Each row has a name. Each question is about the rows just above it.

[104  85 166 128 157 138 112 116  94 154 102 100 112 120  97  94 143 172
 117 106 162 103 151 120 119 140  47 116  74 122 104  81  96 109  75 120
 157 158 132] : Q153
[134 117 141 164 159  97  76 112 150 108 142  56 151 108 104 156 122 138
  77 160 148  98 150 187  91 158 129  83 135  76  76 125 127  76 164 117
 127  91 126] : Q405
[161 110 165 104 119 142 128 114 170 145 169 164 118  69 139  89 154 162
 152 143 130 155 168  88 170 146 107 137 126  93  98 122 106 101  75  57
 146 127 147] : Q864
[114 163 102  94  90 152 140 169 123 110 119 175 116 180 144 142  96 113
 174 131 113 135 106 114 125 100 136 160 144 117 190 144 137 142 189 208
 155 147 124] : Q913
[102 135 105 117 108 159 152 136 101 138 109 181 107 150 167 111 125 104
 178 104 113 142  78  79 160 103 139 172 130  64 190 148  75 132 162 166
 114 163 127] : Q677
[123 163  88 114  95 142 151 149 119 120 121 179 123 162 162 140 114  86
 164 117  96 151  84 104 146  98 176 163 154  95 187 162 150 143 181 168
 106 137 122] : Q583
[141 177 109  79  88 125 119 187 128 106 121 153 133 197  96 161  91 128
 138 136 112 136 151 151  90 101 128 131 135 171 156 117 163 137 151 189
 179 126 121] : Q465
How many times does Q465 hold [141]?
1
Count of [76] in Q405:
4

[ 85 122  83 132 138] : Q865
[ 64 131 131 151 131] : Q552
[122 122  83 123 130] : Q53
[222 162  96  59 120] : Q980
[222 222  96 110 222] : Q83
[ 60  60  60 163  60] : Q639
How many times does Q53 hold [122]?
2
How many times does Q639 hold [163]?
1
How many times does Q980 hold [120]?
1
How many times does Q552 hold [131]?
3
How many times does Q83 hold [222]?
3
Count of [60] in Q639:
4

[140  95 123 110 129 122 133 118 121 123 109 119 158 134 143 124 109 136
 111 145 127 129 122 118 124 139 137 106 130 124 117 130 109]  Q329
[124 121 142 139 101 115 130 150  99 117 136 130 118 116 113 130 145 133
 122  96 118 112 127 140 154 139 100 153 154 132 113 118 123]  Q303
[127 156 120 116 126 115 133 140 144 129 138 123 126 143 133 127 129 136
 129 127 142 135 114 108 136 130 133 125 138 105 128 118 128]  Q789
[132 108 120 137 129 142 107 140 157 119 132 127 102 132 148 122 121 124
  94 133  99 109 111 130 136 142 166 128 117 105 124 109 133]  Q389
[148 113  97 121 157 135 124 124 144 139 123 127 102 129 130 119 117 130
 111 133 123 106 103 128 132 124 152 125 109 109 135 125 131]  Q945
[137 121 113 123 129  94 127 129 139 125 141 112 134 123 133 124 133 120
  97 133  94 129 127 111 132 124 128 125 138 136 109 116 138]  Q188
[140 130 123 131 126 108 145  92 126 125 118 130 142 134 133 132 109 117
 127 109 151 137 133 135 121 111 137 140 130 120 147 130 114]  Q190
[135 153 139 147 101 128 119 161 144 115 147  94 134 118 117  91 169 127
 122 157  80 101 135 106 132 161 117 131 171  83  79 105 128]  Q524
[140 130 123 131 126 108 145  92 126 125 118 130 142 134 133 132 109 117
 133 109 151 137 133 135 121 111 137 140 130 120 147 130 114]  Q381
[100 160 154 108 126 142 104 172 130 141 136 127 106 129 145 124 141 172
 130 163 123 123 146 118 132 142 133  97 109 147 106 123 150]  Q163
How many times does Q524 hold [117]?
2
How many times does Q789 hold [128]?
2
Times [154] occurs in Q303:
2

[129 133 130 115 130] -> Q293
[116 159 165 158 167] -> Q556
[139 139 109 109 109] -> Q753
[126  91 117 132 127] -> Q719
[ 99 120 118 108  99] -> Q44
[116 116 116 116 116] -> Q709
Times [99] occurs in Q44:
2
Times [139] occurs in Q753:
2
How many times does Q753 hold [110]?
0
Count of [116] in Q709:
5
How many times does Q753 hold [109]?
3
Times [91] occurs in Q719:
1
Count of [130] in Q293:
2

[132 164 133 155 104 103]  Q289
[155 164 155 155 155 109]  Q870
[ 71 157  71  71 205 157]  Q171
[132 164 133  72  95 109]  Q432
Count of [70] in Q171:
0
Count of [154] in Q870:
0
Times [156] occurs in Q171:
0
Count of [71] in Q171:
3

[130 134 134 124  97 146 142 129 134 173 134  85 171  98  76 142 137 121
 148  86]  Q724
[ 72  79  74 133  35 152 135  90 141 136  90 105 147  88  98 146 144  51
 138  86]  Q714
[107 113  62 131 109  85 103  89 100  91 100  92  66  80 100 182  62 100
  85 114]  Q117
[128 140 135 147  91 135 151 104 128 153 134  71 157 118  69 120 119 112
 132  99]  Q416
[105 130 128 157  63 128 145  70 126 175 109  91 151  86  76 128 138  90
 128  86]  Q730
[127 130  77 110 168  97 102 163 140  95 129 158 109 162 165 146 117 144
 115 176]  Q685
[ 52  76  77 142  76 148 134  76 143 148  70 138 142  62 136 148 168  45
 139  93]  Q663
[ 65 101  87 146  34 101 136  47 132 144  90 104 137  61  92 150 126  53
 127  77]  Q566
How many times does Q117 hold [100]?
4
Count of [76] in Q663:
3
Count of [134] in Q724:
4
Times [127] occurs in Q730:
0

[128 128 128 128]  Q946
[153 127 127 127]  Q838
[127 127 127 127]  Q803
[127 127 129  92]  Q835
Count of [126] in Q803:
0
Count of [128] in Q946:
4
How many times does Q838 hold [127]?
3
Times [127] occurs in Q835:
2
Times [126] occurs in Q838:
0
How many times does Q838 hold [128]?
0

[180  84 164 129 109  94  64  68 161 158 169  94  62  94 136  94 157 121
 157  90  95] : Q764
[113  88 139 180  52 126 175  95 102 124  94  56 120 108 173  50 120  94
  81 121 142] : Q797
[165 150 108 201  72  88 183 165  87 149 152  61 196 196 157 105 101 104
 149 122 132] : Q374
[ 96 117 191 140  93 207 152 181  87 141 146 111 152  61 112  59  93 191
 145 165 129] : Q477
Count of [140] in Q477:
1
How many times does Q764 hold [94]?
4
Times [149] occurs in Q374:
2
How many times does Q797 hold [173]?
1
How many times does Q374 hold [165]?
2
Times [61] occurs in Q374:
1

[ 93 139  94 112 154 154 215 179  46]  Q118
[ 93 139  94 120 154 154 215 179  46]  Q170
[134 109 135 117 117 135 109 135 135]  Q848
[107  48 113  84 107 136 120 114 113]  Q48
How many times does Q848 hold [135]?
4
Count of [114] in Q48:
1
Count of [133] in Q848:
0

[113 162 163 128 138]  Q341
[117 166 162 129  95]  Q76
[127  85 122 122  88]  Q517
[122 130 132 136 176]  Q698
[124 135 106 155 171]  Q918
[134 100 167 129  93]  Q827
[154  84 154  93 154]  Q748
[122 196 127 137 148]  Q581
[136 136  83  83  83]  Q861
[ 39 110 145 153 171]  Q995
[132  77 152 141 103]  Q510
[110 110 110 110 110]  Q113
How many times does Q113 hold [110]?
5
How many times does Q748 hold [154]?
3
Times [167] occurs in Q827:
1
Times [162] occurs in Q341:
1
Times [109] occurs in Q113:
0
Count of [82] in Q861:
0

[ 63 119 119 139 147 149 154 161 166 159 130 142] : Q444
[ 77  62  73  89 131 143 172 189  73 175  62 117] : Q33
[106 126  76  72  74 124 115 119 128 145 187 177] : Q769
[118 125 127 181 181 125 135 163 181 172 179 116] : Q346
[106  72  76  72  74 115 115 119  72 145  72 177] : Q172
Count of [148] in Q444:
0
Count of [119] in Q444:
2
How many times does Q33 hold [62]?
2
Count of [72] in Q172:
4
How many times does Q769 hold [106]?
1
How many times does Q172 hold [114]?
0
Times [124] occurs in Q346:
0

[125 129 126 123 130 131 122 129 127 128 126 135]  Q608
[204  50 107  88  95 198  85 107  68 135 122  60]  Q637
[125  95 169 162  96 162 129 148  89 183 155 153]  Q672
[ 91 145 103 187 142 162 143 116  86 125  67 113]  Q19
[133 129 132 136 125 123 137 124 132 131 130 117]  Q503
[172 138 143  96 126 142 106 135 118  54  91  79]  Q366
[ 95 105 104 134 122 153 133 114 113 181 178 122]  Q867
[ 75 144  75 144  75 136 144 108  58 144  75  75]  Q812
[ 55 132 123 167 116 129 147  94  53 110  64 106]  Q590
[113  87 158 163  96 170 130 142  85 202 173 148]  Q253
[ 74 144 106 191 136 157 146 108  70 120  58 109]  Q863
[138 124 130 145 122 116 145 128 133 127 134 108]  Q229
Times [75] occurs in Q812:
5
How many times does Q812 hold [144]?
4

[157 154  73  88 126 121  88 176 165 126 126 147 156  76 172 168 147 126
 171  89 161 153  71 164  87 103  99 170 156 156 115 134  92 157 142 169
 156 156 106 108 152 160] -> Q458
[127 205 141  70 138  70 132 149 148  33 137 115 187  83  69 127 121  74
  70  97  72 138  75 182 146  79  37  68 123 138  56  61 152  36  54 137
 107  33  61  67  70 177] -> Q530
[ 80  77 195 147 164 122 168  95  97  98  88  77 151 170  79  98  98 123
  95 147 115  96 182  77 165 157 175  80 126 119 132 151 165 105 148  90
  72 135 150 165  98 157] -> Q674
Count of [77] in Q674:
3
Count of [134] in Q458:
1
Count of [138] in Q530:
3
Count of [156] in Q458:
5
Times [70] occurs in Q530:
4
Times [154] occurs in Q458:
1

[118 144 136  97 132 105 111  90]  Q856
[119  80 143 130 113 101 121 151]  Q297
[135 112 130 142 112 156 165 137]  Q953
[143  67 115 104 151 145 147 131]  Q669
[117 107 109 137 160  95 181 143]  Q106
[165 152 169 164 134  74 158  95]  Q638
[108  67 149 169 117 139 113  88]  Q442
[158 105 118 178 154 178 161 118]  Q478
[166 141 130 142 149  90 113 115]  Q324
[ 92 146 110 110 173 114 124 165]  Q624
[118 108  92  92  85  84 135 108]  Q963
How many times does Q963 hold [108]?
2
Count of [165] in Q953:
1

[119  88 117 146] -> Q52
[121 139 129 121] -> Q708
[126 130 135 126] -> Q383
[126  78 121 133] -> Q296
[135  53 117 109] -> Q673
[128 136 127 117] -> Q546
[143  85 110 132] -> Q298
[123 166 139 112] -> Q360
[116 158 132 116] -> Q689
[119 174 157 114] -> Q246
[ 57  58 113  58] -> Q481
Times [158] occurs in Q689:
1
How many times does Q708 hold [128]?
0
How many times does Q546 hold [136]?
1
Count of [134] in Q383:
0
How many times does Q481 hold [58]?
2

[116 137  81 113 123  62] : Q308
[104 164  72  74 101 122] : Q450
[134 132 144 126 100 187] : Q400
[135 179 152  73 139 113] : Q459
[142 159 155  79 115 143] : Q422
[122 108 134 158 139 152] : Q558
[111 194 105  36  66 133] : Q690
[108 149  73  91 117  84] : Q359
[140 104 157 142 104 195] : Q203
[142 134 178 114 149 134] : Q11
[136  82 136 202 136 202] : Q65
How many times does Q65 hold [135]?
0
Times [134] occurs in Q11:
2
Times [195] occurs in Q203:
1

[123 147  84 110 177 173 179 127  94  84 138  87 167 176 122 100 144 122
 127  88 170 125 103  90 146  84 156 105 150 159 203 185 187 177  99 129
 145 193 192 106  79 108 125 121 159 108  59 168 130 157 196 155 116 184
 117 163  55 124 129 165 122 139] : Q824
[111 101 153  77 167 106 165 173 187  52 200 118  93 161 144 136  62 199
 177 162 159 112 174 204  55  54  79 123  92 146  68 155 194 164 187 168
 165  76 177 132 172 190 167 138 135 144 146 144 195 149  71 199 162 196
  89 125 131  99  98 200  75 128] : Q72
[144  62  97 105 114 154 112 163 179  97  58 180 127 148 172 135 161 119
 101 132 154 107 189  53 141 102 155 187 110 102 195  57  89 100 177 115
 123 189  94 123 163 106  76 128 100 132 192  66 178 148  72 170 200  78
 187  84 188  60  52 130  82 154] : Q423
[ 91 179 112 114  80 183 109 160 135 162 177 142  93  80 122 113 195  73
 176 156  54 104 177 161 106 148 160  61  74 195 159 180  72 160  79  91
 101  75 159  92 182 165 195 162 152  86 130 195 160 111  57  83  59  71
 184 103 129 195  94 181 165 173] : Q183
[ 62  65 157 102 119 189  69  61 203 197 125 105 144 123 163 161 175 185
 138 121  80 162 142  55 113 175  89 176 189 167 187 102  91 130 144 121
 131 139  90 204 127 148  77  82 130 195 105  90 112  83  74  61 190 105
 202 122 119 131 139  99  88 117] : Q852
[190 109 199 129 140 113 190 203 123  77  79 157  91  84 198  85 161  81
 133  54 128  68 164 153 203  83 174  93  59 120 111 104 109 175 174 184
  56 111  54 118 111 171 145 180 102 106  78  80  82 130 169 100 127 101
  52 117 131  62 153 164 181  76] : Q626
[153 108 116 109  74 148 163  91 148  80 120 175 179 130  94 132 173  86
  64  77 138 153 181 161 102 180 108  78  84  61 188  73 161 174  73 108
 151 197 129  97  90 158  74  66 169  78 108  97 186 145  83  85 172 118
 105 142 185 194 121  94 160  72] : Q279
[163 192 108  83 109 188 126 114  54 148  75  69 164 185 172  62 132 179
 102 125  94  88  65  92 168  76  71  82 186 166 188  61 192 143 130 133
  98 123  70 133 153 173 203  97  91  58 199  77 162 175 138 134 135 169
 163 124 173 153 127 144 148 105] : Q999
[165 137 174 188 153  63 171 114 107 148  52 128 163  65  79 103  89  61
  89 164 144 197 140 192 169 107 168 186 164  88 158 103 174  80 195 152
 101  60 141 112  65 125 137 191 146  88 152 202 166  74  60 171  59 203
 137 193 194 105 173 112 179 119] : Q466
[ 73 139 192 199  98 140 141  86 175  76 201 132 115 153 195  63  86 129
  59 115 101  92  88 143  52  53  74 105 196  84 180  96  68  79 180 109
  87 200 151 177  92 114 184  76  60 128 128 146  77 117  75 154 195 197
 143 144 140 115 170 135 153 133] : Q648
[169 149 113  52 179 188 136  58 186 172 156 148 163 167 202 110  85  76
 168 185 127  73  97  73 118 105 131 153 122 202 165  91 178  67 141 174
  98  97  88 118  98  73 120 113 127  89 108 164 103 126 161  84 128 114
 193  88  79 130 159  54  95 104] : Q494
How many times does Q494 hold [113]?
2
How many times does Q852 hold [90]?
2
How many times does Q183 hold [160]?
4

[119  98  96 165] : Q871
[ 97  89 212 170] : Q234
[102 163  69 146] : Q292
[135 135 135 219] : Q168
[160 147 131 189] : Q388
[213 109 134 213] : Q872
How many times does Q168 hold [135]?
3
How many times does Q388 hold [146]?
0
How many times does Q872 hold [213]?
2

[114 124 108 129 194 165  92 134] = Q781
[110 195 121 195 166  73 166 102] = Q528
[122 156 150 136  89 146 153 162] = Q404
[128 128  94 128 128 128  94 128] = Q269
[177 113 116 138  56  93 142 159] = Q847
[122 101 122 136 122 122  93 101] = Q905
[116 127 184 116 184 116 184  75] = Q82
How many times does Q82 hold [116]?
3
Count of [92] in Q781:
1
Times [128] occurs in Q269:
6
Times [129] occurs in Q269:
0
Times [195] occurs in Q528:
2
Times [142] occurs in Q847:
1
Count of [122] in Q905:
4

[108 116 109 108 169 108 155  64 151 156  80 183 129 142 156 168 108 114
 142 110  92  63 170 147]  Q873
[110 116 111 122 169 144 156  62 154 152  78 187 127 143 154 166 110 113
 139 112  90  67 169 143]  Q314
[122 122  99 123  98 122 145  73 130 167  94 210 136 115 123 180 108  98
 150 122 131  98 159 155]  Q34
[110 116 111 122 166 144 156 187 154 166  78 187 187 143 187 166 110 166
 139 112  90  67 169 143]  Q218
[110  62 111 122 169 144 156  62 154 152  78 187 127  62 154 166 110 113
 139 112  62  67 169 143]  Q983
[113 122  99 123 144 130 145  73 130 167  94 210 136 115 123 180 108 134
 150 122 131  98 159 155]  Q561
[111 118 100 114 143 131 105  92 133 171  92 210 134 115 105 174 109 131
 148 118 128 105 164 150]  Q265
[113 122  99 123 144 130 146  73 130 167  94 210 136 115 123 180 108 134
 150 122 131  98 159 156]  Q801
[108 116 109 125 169 145 155 188 151  97  80 183 129 142 156 168 108 114
 142 110  92  63 170 147]  Q731
[111 118 100 114 143 131 141  73 133  64  92 210 134 115 122 174 109 131
 148 118 128 105 164 150]  Q74
[108 116 109 125 169 145 155  64 151 106  80 183 129 116  63 168 108 114
 142 110  91  63 170 147]  Q763
Times [98] occurs in Q34:
3
How many times does Q265 hold [105]?
3
Count of [62] in Q983:
4
Times [121] occurs in Q34:
0
Count of [187] in Q218:
4
How many times does Q763 hold [63]?
2
Count of [108] in Q873:
4

[133  99 131 105 206 122 182 131 141 182 158 205 165 196 131 179 150  65
 166 184 121  98  79 154 131  62  41 101 158 203 144  96 147 135 126 202
 213 192 127 149 147 191 109  73  63  55  79 138  44 105 100  66 138  50
 179  83] -> Q990
[133  99 147 105  86 122 182 196 141 182 158 205 165 196 131 179 150  65
 166 184 121  98  79 154 132  62  41 101 158 203 144  62 147 135 126 202
 213 192 127 149 147 191 109  73  63  55  79 175  44 105 100  66 138  50
 179  83] -> Q59
[123 136 192  85 206 178 148 208 133  95  74  50 208 215 142 141 147  93
  57  48 124 107 148 135 164 149  63 134 108 119 118 160 101 190 197  88
 136 144 142  55 201  71 108 196 120 174 144  70 107 214 152 182 209 139
  53  96] -> Q876
How many times does Q876 hold [63]?
1
Times [131] occurs in Q990:
4

[114 123 107 115 106  43] = Q987
[124 150 115 124 115 124] = Q312
[ 89 150 171 124 115 159] = Q974
How many times does Q312 hold [124]?
3
Count of [115] in Q974:
1

